Each row below holds a small network's activations on one input, seen along a few directions.
Each table varies a few parts of the input and shows all the possible inputs, shuffled.
Descriptions start from the smaller parts, as in this example, which fits no table here: values(2) and (point or line(9) or (line(4) and ring(8))).
Shared parts are said once, and a part with two or three values counts as separate values.

Other details of the inputs vary at random and push rows far along two fixed directions, the same in every table; ignore that.

Table:
r1: [-46  -7   1 -40   0  -2 -40  -6 -18 -13 -33]
r2: [ 24  40   0 -16  -1 -17  12 -36 -31 -17 -39]
r3: [68 -6 21 55  8 15 71 -6 44 36 34]
r4: [ 48 -12  35  10 -19  35  34 -49  17  24  -9]
r5: [ 21  19 -10   7 -48 -24  -6 -38 -30 -32 -39]
r6: [ 35 -14  15  24 -20  11  18 -17  25  16  -1]
r7: [ -8  11   4 -17  23  -4  10 -10  -7  -5 -14]
r8: [-59 -58   1  -7  28  15 -30  53  27  24  32]
r9: [ 74  25  -5  61 -25  55  29  -8  72  17  77]
r10: [ -1  16 -11  -3   8 -15   8  10 -24 -11 -14]
r11: [ 26  38  -6 -18  -1 -16  12 -38 -36  -9 -39]
r12: [-42  -3 -12 -30 -17 -23 -41  12 -23 -23 -32]
r13: [-37 -41  -7   5  45 -11  -1  69  27  34  57]
r14: [-43 -78  -6  51  21  -3 -20  96  49  19  83]
r15: [ 40 -18   9  23 -15  16  16 -18  17  19   1]
r16: [ 28 -21  18  15 -16  24  25 -26  25  22  -3]
r17: [-43 -33 -13  35  30 -22   0  86  20  17  60]
r18: [-20  33  -7 -43  15 -13  -7 -29 -40 -22 -48]
r19: [ 22  14   1 -17 -34  -6  -6 -47 -19  -9 -45]
r20: [ 42  38 -13  35 -24  44   1  -6  48  -5  54]
r21: [-14  46 -19 -13 -10 -42 -16  -8 -58 -41 -42]
r22: [ -3 -11  -6  -6 -25 -10 -11  -1  -8  -9 -17]
r23: [ -3  21 -16  14   0 -26   3  12 -31 -18  -8]
r24: [ 21  45 -14   5 -24 -35  14 -27 -45 -26 -35]
r25: [-57 -51  11 -27  30  19 -37  36   9  26  23]
r26: [ 54  -2   8  54 -42  -2  31 -24  15  -6  -1]
r27: [-44   6 -25 -21 -21 -32 -54   6 -46 -42 -36]
r28: [40  6  6 23 13  5 38 -9  8 14  8]
r29: [ 57  19   9  36 -11  -1  58 -15   9   7  -2]
r30: [ 25  15  -6  -8 -37  -7  -4 -37 -29 -20 -47]
r31: [ 72  28   2  63 -27  54  28  -6  76   9  76]
r32: [ 29  62 -21   0 -40  22 -17 -30  19 -23  18]
r33: [-42 -63  16   9  73  22  10  72  46  42  78]
r34: [-31 -10  -5 -20  38  -5  -2  20  -2  12   9]
r35: [ 49  -9  36  15 -13  41  31 -47  14  19 -10]
r36: [-67 -48   3 -17  21   5 -34  46  23  20  19]
r37: [-55 -15   4 -46  46  -9 -19  23 -10   8  11]
r38: [ -1  -9  -1  -7 -11   2 -17  -9  -6  -2 -18]
r39: [-23  17  -5 -51 -17  -5 -34 -44 -43 -20 -66]
r40: [-50 -18 -19 -13  27 -26 -15  62  -6   6  23]
r41: [-37  18 -23 -33  14 -32 -23  22 -44 -17 -24]
r42: [-27  -1 -22  12  16 -29  -9  43 -21  -3  17]
r43: [-28 -29 -10  -2  -4  -4 -26  32  -1  -5   3]
r44: [ 65 -13  40  39  25  35  71 -22  41  30  34]
r45: [-39 -62  -3  19  15   2 -21  74  34  15  49]
r46: [-11  12   4 -18  18  -8  13 -10  -4   1 -15]
r47: [ 52  65  -9  20 -44  31   4 -38  34 -18  22]
r48: [ 15  12  27 -25 -17  19  -3 -55 -19  -6 -44]
r49: [ 61  17   9  37  -7   2  55 -14   5   2   0]
r50: [-51 -14   3 -43  52  -4 -22  24 -14   7  10]
r51: [-12  16 -21 -13 -33 -30 -35 -21 -47 -38 -44]
r52: [-48  21   6 -62  29 -17 -24 -13 -36 -16 -33]
r53: [ 58  -6  19  30 -25  17  27 -34  20  10  -8]
r54: [-50  20 -14 -59  20 -27 -24  -8 -38 -16 -37]
r55: [-35 -29  22 -22  10  16 -20   7  10  18   2]
Each input here is: ring(5) and (point or (values(2) and line(5))).
Question: Changing only the ring(5) part turns r27 into r26. The same change can be made to r18. Which row results?
Answer: r46
Question: List by row number the other rows that have the ring(5) part in common with r11.
Answer: r9, r15, r25, r30, r34, r39, r41, r42, r50, r51
Question: Which other rows does r33 become when the ring(5) part takes its other values? List them by row number.
Answer: r37, r44, r50, r52
Question: Which other rows does r8 become when the line(5) part takes its other values? List them by row number.
Answer: r27, r35, r38, r43
Question: Which other rows does r10 become when the values(2) part takes its other values? List them by row number.
Answer: r43
Question: Which other rows does r48 become when the line(5) part takes its other values? List them by row number.
Answer: r1, r14, r45, r53

Table:
r56: [ 55  32  20   1 -19 -24  44 -69 -36   5 -50]
r57: [  0  18  11 -15 -43   3 -34 -41 -28 -40 -43]
r58: [-123  -47  -23   -5   39  -23  -72  105   16  -10   64]
r59: [ 38 -40  11  58 -18  43  13  25  54  38  66]
r60: [ 20  25   3  31 -18  10  -8  -3   6 -18  14]
r61: [ -8  12 -11  32   6  -5   3  38  17 -23  53]
r62: [ 56  42   0  11 -55 -10  25 -71  -9 -28 -45]
r63: [-105  -43  -42  -21   26   -2  -84   94   21   17   59]
r64: [-108  -91    4  -30   55  -30  -47   97   -3   25   27]
r65: [-81 -55 -22   1  61 -22 -26 100   3  22  44]
r66: [ 61  65   2  31 -44  -4  28 -70 -16 -44 -32]
r67: [-21 -25 -21  29  14  21 -21  86  36  20  95]
r68: [ 43  12  37 -27 -18  22  39 -99 -14   4 -55]
r69: [-39  66 -48 -53 -22 -20 -67  -6 -50 -43 -32]
r70: [-72  12 -35 -76 -30 -16 -91 -10 -46 -34 -52]
r71: [ 66   2   0  41 -37  16  31 -22  52  18   8]
r72: [-42  32 -33 -53 -32 -12 -73 -23 -41 -30 -49]
r73: [-91  -7 -14 -38   3 -16 -90  43 -28 -35  -3]
r74: [-86  16 -18 -75  18 -60 -60  10 -80 -30 -66]
r75: [-48   6   3 -81  28  -3 -60 -27 -47 -18 -48]
r76: [ 55  48  32  -9 -15  33  54 -72   1   2 -55]
r77: [ 45 -14 -10  57  -5  17  31  36  77  32  68]
r78: [  6  61 -27 -18 -25 -30  -5 -12 -26 -45 -13]
r79: [-72  42 -21 -55 -17 -27 -87  -3 -63 -61 -47]
r80: [ 53 -55  10  63 -18  31  40  20  93  48  59]
r81: [ 54 -26  19  41  48  45  48  17  60  39  84]
r82: [ 10  -7  35  -5  13  35  34 -13  31  24 -14]
r83: [ 72  34  12   0 -75  23   5 -87 -24 -18 -52]
r84: [ 31 -57   5  65  21  18  51  47  36  36  40]
r85: [-70  24  -6 -80  21 -16 -41 -31 -46 -17 -47]
r86: [  4  58 -11  -4 -21  -6 -25 -10 -30 -48 -11]
r87: [ 86   3  43  15 -34  -7  67 -88 -21  15 -53]
r88: [-81  31 -21 -54 -16 -42 -79 -10 -58 -65 -55]
r89: [ 56 -41  28  73  26   6  77  23  54  63  73]
r90: [-40  53 -35 -52 -28 -17 -74 -11 -60 -41 -37]
r91: [ 90  -1  47  -5 -11  42  43 -95   1  13 -36]
r92: [-10  52   3 -43  14   8  10 -14 -13 -17 -28]
r93: [ 13 -62   9  58  32  11  49  53  41  45  50]
r94: [ 66  58 -13   4 -57  -5  16 -65   1 -18 -47]
r95: [-103  -79  -20  -18   53  -20  -53  110   -7   11   21]
r96: [-41 -13  -6  -9  33 -33 -11  38 -19   9   7]
r97: [-42 -72  38  -8  43  39  13  56  60  48  40]
r98: [ 61  21  27   6 -24 -15  43 -69 -36  -4 -65]
r99: [ 65   6  23   2 -35  -3  48 -76 -41 -13 -84]
r100: [-92 -67  -4   8  21  -9 -52  75  28  -4  51]
r101: [ 50 -37  26  43  46  48  43  10  62  48  73]
r102: [-107  -56  -37  -15   61  -27  -52  117  -10    6   33]
r103: [ 71  57  -1   9 -65  18   7 -75 -26 -19 -40]
r104: [ 53 -63  41  68  20  11  72  18  54  68  60]
r105: [-79 -78  -7  -3  53 -16 -28  94   6  27  31]
r106: [ 30 -52  39  38  29  45  57  -3  66  58  54]
r107: [ 59  28  23 -16   3  27  20 -78 -14   1 -35]
r108: [-39  -9 -11 -55 -10 -29 -34 -14 -74 -39 -92]
r109: [ 49 -25  22  54  39  43  78  13  75  52  89]
r110: [ 70  68  -8  15 -53 -13  35 -70 -14 -34 -37]
r111: [-54 -31 -12 -17  -9 -20 -36  27   9 -10   5]
r112: [ -9  43   2 -45   9  -2   0 -57 -29 -11 -40]
r113: [ -8   1 -13  11 -12 -14  -1  16  18  -9  18]
r114: [-80  37 -43 -69  25 -56 -55  26 -84 -45 -50]
r115: [ 93  29  -7  57 -27  16  57  -5  57  11  43]
r116: [ 74  57  10  12 -15 -24  58 -65 -32  -3 -28]
r117: [-14 -39 -21  38  42  -1  19  85  21  18  58]
r118: [ 15 -23  28  33  39  46  54  35  72  48  55]
r119: [ 12  47  -8 -17   2 -36  13 -23 -49 -21 -36]
r120: [ 83  17  -5  63 -34  38  41 -26  46  24  34]
Question: What is each input in this table made of?
Answer: line(5) and (values(3) or line(4) or ring(6))
Question: Changing only the line(5) part turns r119 into r74. The same change can be made to r92. Which row results?
Answer: r76
Question: Changing only the line(5) part turns r101 into r107. The same change can be made to r77. Which row results?
Answer: r94
Question: Which other rows does r68 become when the values(3) part takes its other values? List them by row number.
Answer: r91, r97
Question: List by row number the other rows that have the line(5) part in common with r106.
Answer: r59, r62, r71, r72, r73, r75, r82, r88, r95, r98, r104, r105
Question: Which other rows does r119 become when the line(4) part takes its other values? List them by row number.
Answer: r114, r116, r117

Table:
r121: [-22 -75  23  17  60   3  20  59  35  52  51]
r122: [ 33  37  18 -32 -45  16  -5 -93 -23 -20 -75]
r123: [ 55   1  31   5 -14  44  28 -58  25  18  -8]
r124: [ 73  39 -20  18 -14 -21  70 -23  17  30  -8]
r125: [-49  30 -15 -25   2 -45 -33  10 -62 -38 -37]
r126: [-67 -10   0 -61  40  22 -50  16  -1  13   7]
r127: [-37 -26 -18  14  -4   3 -48  53  28  -3  46]
r128: [ 58  17 -14  35 -48 -21  30 -32 -29 -15 -42]
r129: [ 76   7  24  70 -33  40  45 -16  52  10  47]
r130: [-38 -84  19  15  47  -3  12  70  34  44  44]
r131: [-75  47 -28 -62  18 -56 -56  -2 -90 -61 -51]
r132: [ 63  28 -13  25 -72  11  -2 -51  -4 -20 -28]
r133: [-38 -84  15  20   9  35 -14  47  62  39  54]
r134: [ 17 -21  26   0  44  11  41   2   4  36  11]
r135: [-18 -19 -17  27   8 -27  -6  41  -7  -4  10]
r136: [ -6  59  -5 -27  -5  12 -24 -25 -22 -47 -17]
r137: [ 63  21 -18  26 -24  23  43  -7  69  42  44]
r138: [-74 -33  -3 -54  10 -40 -40  16 -49 -17 -55]
r139: [-56   9 -14 -25  14  -3 -56  30  -5 -29  32]
r140: [ 44  57   7  16   4  -4  45 -39 -34 -31 -27]
Question: What is each input in this table made of?
Answer: values(2) and (point or line(4) or line(5))
Question: Which other rows does r140 become when the line(5) part takes its other values? List them by row number.
Answer: r125, r128, r131, r135
Question: List by row number the other rows that have the values(2) part in common with r136.
Answer: r122, r123, r126, r127, r129, r132, r133, r137, r139
